These are the activations of a small neural network, seen along a few directions. Each row is one input.
Each table varies a few parts of the input and shows all the possible inputs, shuffled.
A made-up example of a description, with smaller parts first: line(4) and (point or line(9) or (values(3) and ring(8))).
Shared parts are said once, and a part with two or three values counts as separate values.

Table:
x1: [-37 -60 -21  12  -6 -26  -5  11  14   9 -63]
x2: [-35  -9  60  15  -6 -14 -10 -23  44 -22   4]
x3: [ 17 -30 -14  21 -45 -30  -7 -30 -74   7  30]
x4: [ -8   4 -11  56  34  11  -3 -24  13 -25 -50]
x5: [ 48   3 -29 -11  18  65  19  25   5  23  60]
x6: [  4  59 -64  36 -36  11   2  -5 -36 -54  31]
x7: [-22  41  23 -23  35   2 -30 -22  48 -22   6]
x8: [ 16   7  63  13 -55  32   1  43 -35  12  16]
x9: [ 37  51  33  10   1  46 -10  45 -35  -9  12]
x10: [ 23 -24  28 -52 -29  14  56   4 -33 -15   8]
x11: [  8  39  24  13  27  -9 -21 -18  56 -40 -16]
x12: [-29  12  -8  10 -13 -94  33   4   9  61  21]
x13: [-34  22 -32 -47  30  -2 -36   4  37   6 -26]
x14: [-37   2  51 -23 -14 -16 -19 -28  51  -2   5]
x15: [ 45   0 -29  10  57 -49 -31 -12 -45  20  35]
x16: [-48 -57  -6  43   1 -11   3  -7   9  -3 -53]
x17: [ 57   5 -35 -47  19  47  44   3  -2  -3  31]
x18: [ 45  51  29 -21   6  33  17  20 -45 -30 -13]
x19: [-25 -36  19  56  -9  -6   8 -29  15  -8 -47]
x20: [ -8  32  -9 -45  27 -13 -34  -3  54 -12 -17]
x21: [ 25 -44   1   9  -1 -69 -19 -17 -43  39  36]
x22: [-43 -36 -21 -25 -10 -23 -14   1  22  31 -51]
x23: [-25 -20  53  47  -2 -11   3 -25  37 -24 -14]
x24: [ 47  23  -5 -50  20  30  45   8 -29 -32   3]
x25: [-47 -14  27 -49  -8 -15 -24 -18  34  15  -2]
x26: [-30   1 -48 -25  38  -5 -25   7  20  12 -50]
x27: [-10  53 -37   8  44 -74  20   8   5  40  19]
x28: [  3  17  21  44  35  -2 -11 -15  39 -45 -24]
x29: [-49 -28   0 -51 -14 -29 -28   4  35  16 -24]
x30: [-33   5 -29  35 -80  -2  12  -6 -46 -39  45]
x31: [-21 -12 -35  42  43  12  -7 -13   5  -9 -62]
x32: [ 20   3  62 -23 -43  16  28  15 -49 -13  -8]
x33: [-21 -12 -49  13  43   3 -14   1   7   6 -66]
x34: [45 32  1 18  5 60 -8 49 -7 21 47]
x35: [ 48  21 -48  22   0 -11 -18 -27 -67  -6  21]
x36: [ 26 -46  -2 -49 -31  33  53   2  -9  13  40]
x37: [ 28 -41   1  -8 -38  51  29  23   5  43  63]
x38: [ 20 -16  33  19 -45  45   3  47 -10  38  54]
The inputs of x10 and x24 match in every part but one. If x23 is changed in the same way as x10 into x24, which row does it become?
> x28
Describe the family of inputs behind these rows.
> values(2) and (line(4) or ring(6) or ring(9))
Change only the ring(6) part in x36. List by row number the other rows that result.
> x8, x10, x32, x37, x38
Change only the ring(9) part in x29. List by row number the other rows that result.
> x1, x2, x14, x16, x19, x22, x23, x25
A walk changes only the line(4) part. It starts at x12 and steps to x21. List the rest of the walk in order.
> x3, x30

Table:
x39: [ 16  79 -26  33  56  -4 -30  -8 -26 -45 -34]
x40: [ 12  12 -73 -30  64  15  -8  11  50  23 -19]
x41: [ 18 -14 -27   7 -92  31  45  13 -92  -3  80]
x42: [ 78 -20  13 -13   6  35  42   3 -67  -5  44]
x43: [ 15  92 -22  18  59 -30 -31 -23 -11 -38  -2]
x44: [  0   4  86  17 -20  90 -13   8  54 -44   9]
x45: [ 86 -14  34 -14 -11  11  25  29 -48  43  61]
x46: [-47 -39  86 -70 -44  18 -13  -6  45 -16 -24]
x47: [ 20  47 -50  29  56  34 -16   2 -23 -23 -59]
x48: [-85 -84  38 -31 -40 -65 -30 -26  25  21 -48]
x49: [ 21  23 -66   7  53  36 -13  22   0 -21 -60]
x50: [-72 -80  -5  93 -27 -90 -43 -48  18  15 -42]
x51: [  4  61 -39 -31  66 -26 -23 -24  43   7  15]
x52: [ 19   7 -79 -13  56  32  -5  20  30   4 -51]
x53: [ -6  17  88  24  -9  82  26  24  54 -37   4]
x54: [ -80  -72   -8  103  -21 -102   -3  -37   15   22  -46]
x55: [  25   -6   -3   10 -100   12   24   40  -74   49  101]
x56: [ 55  -8  26   0 -61   0  17  45 -52  71  91]
x57: [  6  27 -61 -39  67  -8 -11  -8  56  22   1]
x58: [  6  92 -20  -7  65 -32 -33 -27  15 -22  18]
x59: [ 51 -21 -15  -6 -50  36  54  -4 -86 -35  44]
x60: [-52 -28  84 -63 -38   5  28   8  45 -12 -29]
x61: [-89 -74  38 -23 -35 -78  11 -12  27  25 -54]
Describe the family of inputs behind these rows.
> ring(6) or (values(2) and line(4)) or ring(9)
Change only the values(2) part in x60. List by row number the other rows that result.
> x46

Table:
x62: [-22 -13  72 -19  62  28 -40  -6 103   2 -59]
x63: [ 31  30  59 -47 -44  19  18  11 -28 -48  47]
x64: [ 11 -15  15 -69 -33  63  31  21 -35 -26   6]
x65: [-101  -52   -3  -53  -33  -96  -20  -32   63   50   -4]
x66: [-59  21  10  42  36   6   6 -11  58 -55 -75]
x67: [ 11 -51 -24 -20 -30  65  37  22 -26  27  -7]
x68: [ 52  81 -68 -47  84 -14 -15  34  -1  46   9]
x69: [ 27  42  65  15 -43   4  14  -9 -33   6  71]
x70: [ 20 -19  26  58 -26   1   5  22 -22  33  76]
x71: [-13  58 -53  62  14  12 -54 -10   0 -43 -26]
x72: [-41 -65   5  46 -22 -93 -11 -34 -57   0 -61]
x73: [ 49  34 -84  -6  77 -11   2 -41 -17 -28   6]
x74: [ 37 -51 -20  39 -42  17  27  32  -5  37  18]
Describe the family of inputs behind these rows.
> values(2) or line(5) or ring(6)
Which of the alternatives is x64?
> ring(6)

Table:
x75: [ 15  12 -15 -17  69 -23 -17 -13  19  11  -7]
x76: [-68   8  23  -4  -6 -45 -18  -2  56  30   5]
x77: [ -4 -42  73 -16 -51  -1  -3  36   4  60  38]
x78: [ 19 -71 -38  25 -68 -28  19   9 -58  26 -10]
x79: [ 21  42  -7  20 -15  22   0  12 -47 -21  18]
x80: [ 53  26   7 -32  17 -12   8  -6 -31   4  34]
x81: [ 23   9 -23   1  64   4  -8  -5  40  16 -16]
x82: [ -2 -36 -37   8 -44 -33  37 -15 -54  39  37]
x83: [ -7  28 -28  46  22  18 -18   4  12 -22 -36]
x84: [-36 -26 -23 -87  24  33   2  -6  28  -4 -59]
x85: [-14  42 -18  28  19  -8 -22  -7  -4 -29 -36]
x86: [-29 -69 -46  35 -21 -62  -4  -5 -12  14 -62]
x87: [  8  10 -34  23  57  26 -12   5  41  11 -32]
x88: [  7  25  -6 -21  62 -44 -17 -16  12  -9 -10]
x89: [-11  44 -13  10  25 -32 -24 -12 -10 -35 -25]
x90: [ 34  42   9 -22   3 -18   2   2 -48 -11  34]
x91: [-50 -16 -34  16  -5 -44 -31 -27  30  -5  17]
x92: [ 40  18 -19  27   0  55   9  27 -14   0  15]
x93: [-48 -42  57 -12  -9 -32 -35  13  51  51 -24]
x94: [  1  16  17 -45 -37  53  37  34  16 -33  24]
x95: [  5 -29 -11 -95 -15  68  29  21 -21   2   1]
x96: [-49 -34 -54  18  -1 -61   9 -38  -9  31 -16]
x97: [ 58  15  -3 -26  25   7   6   4 -23  21  40]
x98: [ 58   5 -11  -8  31  31  14  19  -7  21  38]
x99: [ -7 -17 -19  10 -46 -15  -2  -5 -17   2  79]
x100: [ 30  47  -3   0 -18  -1  -4   0 -54 -23  22]
x101: [  0 -61  91  31 -42  13  36  -1 -39 -20  -8]
x102: [ 12  -5  72   7 -58  42  15 -24   9 -36  19]
x103: [-43  14   5 -37   6  18   6   9  60 -40 -32]
x104: [-47 -61  76  41   6 -18   8 -17   7 -30 -57]
x105: [-19  11  35 -15 -55 -11   6  10  10  46  59]
x106: [ 53  11 -22  12  11  57  11  24  -2  20  15]
x107: [  0  41  -4 -12  40 -46 -17 -20  -1 -23 -17]
x108: [ 27  30 -20  36 -13  50   4  23 -30 -14  15]
x109: [  3  19 -33  39  38  27 -11   8  30  -7 -32]
x110: [-31  -6  55  16 -13  12 -13 -42  55 -45 -30]
The inputs of x107 and x90 match in every part but one. If x87 is changed in the same way as x107 into x90, which row does it become?
> x106
Describe the family of inputs behind these rows.
> values(2) and (line(4) or line(5) or ring(9))
Change only the values(2) part in x75. List by row number the other rows that result.
> x97
Change only the line(4) part in x102. List by row number the other rows that result.
> x94, x95, x101
